[[115 127 133 123 136 120 134 127 130 134 116 123 134 136 136 116]
 [140 125 121 131 115 135 122 126 127 118 138 130 119 115 117 137]
 [137 127 124 135 136 115 122 116 125 124 128 114 131 142 138 119]
 [141 126 115 128 151 121 126 118 117 132 132 119 131 139 134 126]
 [129 127 128 129 129 129 128 129 129 129 130 129 128 128 128 130]] out 126

[[133 126 124 126 123 131 123 127]
 [128 126 129 131 131 135 130 129]
 [126 129 126 131 136 126 128 126]
 [129 126 129 132 118 131 122 127]
 [124 125 134 133 122 129 125 128]
 [129 132 124 130 129 122 128 129]
 [127 128 126 131 130 126 129 129]
 [129 125 126 134 152 125 126 126]
 [126 131 130 125 141 126 132 129]
 [126 135 126 128 116 130 133 128]
 [132 120 123 121 134 126 128 129]
 [131 120 130 126 139 127 130 128]] out 129

[[120 105 129 132 125 141 125 128 128 133 123]
 [131 128 113 125 133 122 135 131 131 132 124]
 [126 137 123 121 130 129 135 123 140 124 139]
 [131 125 138 128 119 130 125 127 136 127 129]
 [118 130 128 127 132 118 124 124 134 132 125]
 [126 129 127 141 126 129 113 127 129 118 131]
 [127 133 132 127 133 136 135 103 132 129 120]
 [130 126 130 133 134 131 132 132 113 130 129]
 [122 129 135 122 133 134 128 123 131 129 129]
 [129 123 123 131 130 131 126 120 126 130 118]] out 129

[[134 130 118 131 123 127 126 125 141 125 128 128 119]
 [139 120 138 124 126 127 137 123 127 140 131 116 131]
 [136 125 149 130 130 123 131 126 135 134 131 122 132]
 [141 131 124 125 134 130 124 128 140 124 132 122 114]
 [135 118 140 126 126 123 136 123 135 135 133 125 131]] out 114

[[124 141 139 127 136 130 128 124 135 132 129 127 127 146]
 [131 131 137 129 114 128 125 119 125 126 128 125 125 133]
 [134 137 128 128 117 130 132 142 119 125 126 134 130 138]
 [133 134 127 126 126 132 125 119 125 127 127 127 131 138]
 [126 133 119 129 123 128 125 121 123 129 127 125 128 132]
 [125 128 116 129 128 127 129 132 123 129 127 130 127 126]
 [128 125 117 125 123 125 125 121 137 134 124 124 125 123]
 [122 131 130 128 134 129 124 125 112 121 130 129 122 130]
 [122 132 128 128 132 129 126 123 139 130 127 127 137 131]
 [129 124 121 126 130 127 129 131 129 129 130 127 129 123]
 [127 128 132 127 128 124 128 136 155 134 128 132 124 130]
 [126 130 130 127 130 126 127 127 116 124 126 127 132 131]] out 130

[[119 124 121 122 127 123 132]
 [127 136 127 136 127 129 134]
 [124 129 121 125 127 125 131]
 [132 130 129 134 131 112 120]
 [131 118 125 118 128 130 111]
 [136 139 135 134 139 130 126]
 [127 141 137 136 142 125 136]
 [128 143 135 153 130 124 143]
 [125 132 131 126 131 124 134]
 [124 117 110 129 113 120 123]
 [129 132 133 118 133 136 128]
 [117 126 128 122 132 122 138]] out 128

[[136 122 139 104 120 136 121 118]
 [137 137 136 137 138 137 139 137]
 [132 121 144 113 121 121 140 117]
 [119 130 123 141 131 115 130 129]
 [128 110 112 130 120 118 136 125]
 [125 137 136 124 129 131 117 128]
 [127 102 105 129 117 112 144 122]
 [124 143 139 122 130 134 114 130]
 [126 137 135 123 128 133 119 130]
 [120 116 120 117 118 139 141 127]
 [134 136 133 135 137 137 137 135]
 [132 133 133 132 135 134 133 131]] out 135

[[127 135 127 123 125 139 124 128 145 125 125 128]
 [128 130 125 124 126 130 132 127 132 130 128 129]
 [128 130 124 123 126 130 133 127 134 131 128 129]
 [128 134 119 118 126 134 139 128 144 132 128 130]
 [129 132 122 116 116 133 135 124 140 135 125 128]
 [128 131 122 120 123 132 135 126 138 133 127 129]
 [128 131 128 122 120 136 124 126 139 128 124 127]
 [126 137 123 122 131 139 131 130 149 126 127 129]
 [127 134 126 124 127 137 126 129 142 125 126 128]
 [128 132 123 123 128 132 134 129 138 130 128 129]
 [128 129 126 123 122 131 129 126 133 130 126 127]] out 129
---
[127, 125, 156, 120, 123, 131] --> 156, 131
[116, 126, 128, 152] --> 152, 128
[[153, 130, 120, 140, 116, 156, 121], [129, 125, 128, 117, 128, 129, 116]] --> 156, 153
[150, 145, 109, 120] --> 150, 145
[134, 132, 108, 152, 120] --> 152, 134
[142, 131, 117, 102] --> 142, 131
[139, 123, 123, 138, 105] --> 139, 138
---
[123 146 102 116] --> 102

[[154 127 156 115 121 132 125]
 [152 125 133 137 101 113 146]] --> 133

[[120 136 111 133 135 149]
 [124 115 103 157 135 114]
 [132 115 143 141 123 126]] --> 143

[134 119 157 120 118 123] --> 157

[[128 127 124 128 130]
 [140 144 141 137 120]
 [148 158 150 145 113]] --> 150

[145 145 154 134 130] --> 154

[[105 136 138 114 116 129 115]
 [133 132 136 132 131 131 130]
 [124 120 128 131 126 132 131]] --> 128

[[132 127 122 124 126]
 [142 123 106 114 122]] --> 106

[[146 134 127 129 156]
 [132 127 131 135 134]] --> 131

[[155 130 154 136 144 111 131]
 [119 125 118 119 125 139 113]] --> 118
---
[[133, 130, 124, 126], [130, 130, 135, 158], [131, 130, 129, 135]] result: 129
[[105, 129, 123, 144, 129, 139, 131], [122, 135, 128, 115, 138, 121, 152], [122, 118, 149, 116, 141, 136, 141]] result: 136
[[108, 127, 120, 120, 116, 135], [100, 119, 137, 132, 137, 129], [137, 125, 123, 124, 138, 105]] result: 138
[[123, 132, 141, 129, 122, 158], [116, 131, 140, 122, 124, 148], [109, 130, 139, 114, 125, 138]] result: 125
[[120, 138, 131, 132], [129, 126, 130, 126], [126, 121, 129, 150]] result: 129
[[117, 136, 127, 142, 131, 152, 118], [113, 139, 136, 126, 123, 124, 123], [139, 108, 111, 121, 126, 135, 122]] result: 135
---
[[102 151 119 132 130]
 [128 127 128 125 128]
 [139 130 122 129 154]] --> 122

[[126 127 131 128 128 127]
 [133  99 116 125 124 145]
 [127 127 129 127 128 128]] --> 127

[[129 128 125 123 130 128]
 [138 141 100 134 131 104]
 [107 129 132 136 126 131]] --> 136

[[107 154 133 129]
 [120 131 158 114]
 [125 140 134 133]] --> 140

[[134 111 110 135 118 120]
 [131 130 153 120 142 142]
 [148 129 155 129 130 145]] --> 129

[[112 137 155 111 147 109]
 [110 106 102 136 139 101]
 [141 109 141 109 108 142]] --> 109

[[121 134 144 115 117 144 115]
 [134 131 104 137 118 112 132]
 [128 134 109 114 148 134 148]] --> 148
---
[[122 119 105 125 128 132]
 [131 114 152 128 127 106]] ⇒ 105

[[107 146 110 154 146 132]
 [114 115 149 139 149 144]] ⇒ 110

[[106 121 117 131 128 134]
 [126 111 144 125 135 131]] ⇒ 117

[[123 117 141 151 136 116 132]
 [139 117 106 110 125 128 127]] ⇒ 141

[[134 129 141 105 131 137 131]
 [137 120 131 107 120 134 132]] ⇒ 141

[[146 101 142 135]
 [139 102 111 141]] ⇒ 142
---
120  144  131  132   99
137  130  124  123  124
104  120  143  115  110
ans = 131

132  114  123  126  129  140  135
129  153  134  130  135  119  129
131  104  116  129  122  141  126
ans = 129

100  100  134  111
102  102  116  109
138  138  128  119
ans = 100

155  127  107  134
122  141  116  155
130  135  135  133
ans = 127

127  125  142  151  130
124  146  121  128  126
111  122  119  124  135
ans = 142

131  130  141  119  118
123  127  126  139  131
130  138  102  104  144
ans = 141

127  109  136  123  151  109  120
128  122  137  129  121  124  137
139  149  110  102  115  126  154
ans = 151

141  146  143  144  130  113  123
109  122  137  111  110  138  119
111  149  146  126  125  150  125
ans = 130

120  119  118  135  157
 99  113  102  135  112
136  129  131  124  105
ans = 118
---
[113 143 153 142] yields 113, 142

[[125 131 127 100 133 119 131]
 [139 132 133 140 111 133 112]] yields 125, 112

[123 150 152 102 112 119] yields 123, 119

[141 151 134 118] yields 141, 118

[126 154 130 141 137] yields 126, 137

[157 133 150 113 153 135] yields 157, 135

[[129 130 124 142 112 127 122]
 [151 121 132 136 126 137 114]] yields 129, 114

[119 127 157 141 128] yields 119, 128

[[126 133 124 125]
 [129 129 131 132]
 [133 154 121 126]] yields 126, 126
